These are the activations of a small neural network, seen along a few directions. Each row is one input.
Each table varies a few parts of the input and shows all the possible inputs, shuffled.
Descriptions start from the smaller parts, as in this example, which fits no table here: one of 2 separate values, together with either a single point or one of 11 places along a line or (one of 4 places along a line, together with one of 8 places around a ring).
Shared parts are said once, and a part with two or three values counts as separate values.

Other details of the inputs shift rows strongly along three fixed directions, in all tables alike. That doesn't count.

Rows:
row 1: [-18 -11 -38  -1  13  39  74   1  25 -19 -47]
row 2: [ 78  38  47 -20   1  -4 -59  19 -31 -22 -18]
row 3: [ -1  23  -1 -16  14  39  15  22 -16 -12 -47]
row 4: [ 80  16 -24  44 -15 -34 -29 -58 -12 -12  65]
row 5: [-54 -50  -9   9 -14   2  18 -33   7  35  61]
row 6: [ 36 -10 -31  30 -10   2  34 -38  -1  -7  18]
row 7: [ 18  -5 -32  43  55   8  18 -34   0   6 -57]
row 8: [ 68  35  18  17  -4 -13 -50 -31 -36   2  48]
row 9: [  2   8 -22  -6  14  41   8  25   6 -22 -40]
row 10: [-56 -18  20 -37  -1 -19   9  36  23  -1 -28]
row 11: [-22  15  27 -10  -5 -51 -28   4  -3  21  39]
row 12: [-17 -30   0   0  -8 -22 -26 -15   4  36  70]
row 13: [-44  10  44 -25  -9 -30 -12  29  -2  -2 -16]
row 14: [ 39  -3 -31  31  -9  14 -11 -26 -15  -7  28]
row 15: [ 10  37  69 -25 -10 -63 -68  17 -14  -4  17]
row 16: [  4  35  14 -10  -1   9  18  32  -7 -16 -58]
row 17: [ 44   1 -13  40  54   8 -33 -28 -19  18 -28]
row 18: [-42 -28  11  -3 -14 -29  11 -31  17  13  42]
row 19: [ 54  14  -9   4   7  18  -4  -7 -20   3   5]
row 20: [-19  -4 -23 -14   8  42  16  26   5 -21 -51]
row 21: [  9   0  -8  -3   0  43  28  14  -6  -2 -37]
row 22: [ 11 -10 -22  19  -8   7  45 -30  -1  -4   4]
row 23: [ 54  40   5 -10   4 -15 -29  35  -9 -34 -43]
row 24: [ 74  36   8   7   8 -23 -17  -2 -10  -2  16]
row 25: [ 15  -6 -47  43  -3  41  44 -57 -19   9  33]
row 26: [ 17  19  11 -10  -6  -8 -13  32  -2 -37 -48]
row 27: [-68 -30  37 -46  -4  10  -8  33  17  -9 -33]
row 28: [-45 -23 -19  11  -5 -33   1 -15  29  17  55]
row 29: [-46   1  62 -57   8 -14 -44  67  10  10 -20]
row 30: [  6   8  37 -18  -7 -59 -41  12  -1  19  37]
row 31: [-68 -40  -2 -15  -9   1  42 -11  30  -9 -11]
row 32: [-46 -33  -8  11 -20 -17 -25  -5  13  32  60]
row 33: [-74 -13   0  -2   1 -23  22 -11  22  28  41]
row 34: [ 44  14  23 -15  -2  13 -27  30 -19 -21 -34]
row 35: [-27 -31  -5  13 -17 -20 -35 -35   7  16  74]
row 36: [-47 -26  17 -22  -9   9  -3  32  13  14 -10]
row 37: [-58   3  23 -27  11   8  -7  29   6  14  -2]
row 38: [ 19  26   1   3   1  31   5  14 -20  -2 -26]
row 39: [  4  -9 -36  12  -4  34  67  -4  14 -15 -43]
row 40: [ 53  27  16   3  -8 -18  -9  12 -10  -2  -9]
row 41: [ 29 -18 -56  34   8  39  40 -46   4  13  40]
row 42: [-15  -9 -51  19  -5  37  64  -3  18 -23 -46]
Each input here is: one of 2 separate values, together with either a single point or (one of 4 places along a line, together with one of 5 places along a line).
- Changing only the choice among 2 separate values turns row 6 into row 34. The same change can be made to row 33. Which row results? => row 37
- Changing only the choice among 2 separate values turns row 12 into row 10. The same change can be made to row 25. Which row results? => row 13
- Which other rows does row 26 become when the choice among 2 separate values takes its other values? List them by row number. => row 14
- Which other rows does row 20 become when the choice among 2 separate values takes its other values? List them by row number. => row 23
- A walk changes only the place on the line of 4. It starts at row 38 and steps to row 21. List the rest of the walk in order. => row 36, row 32
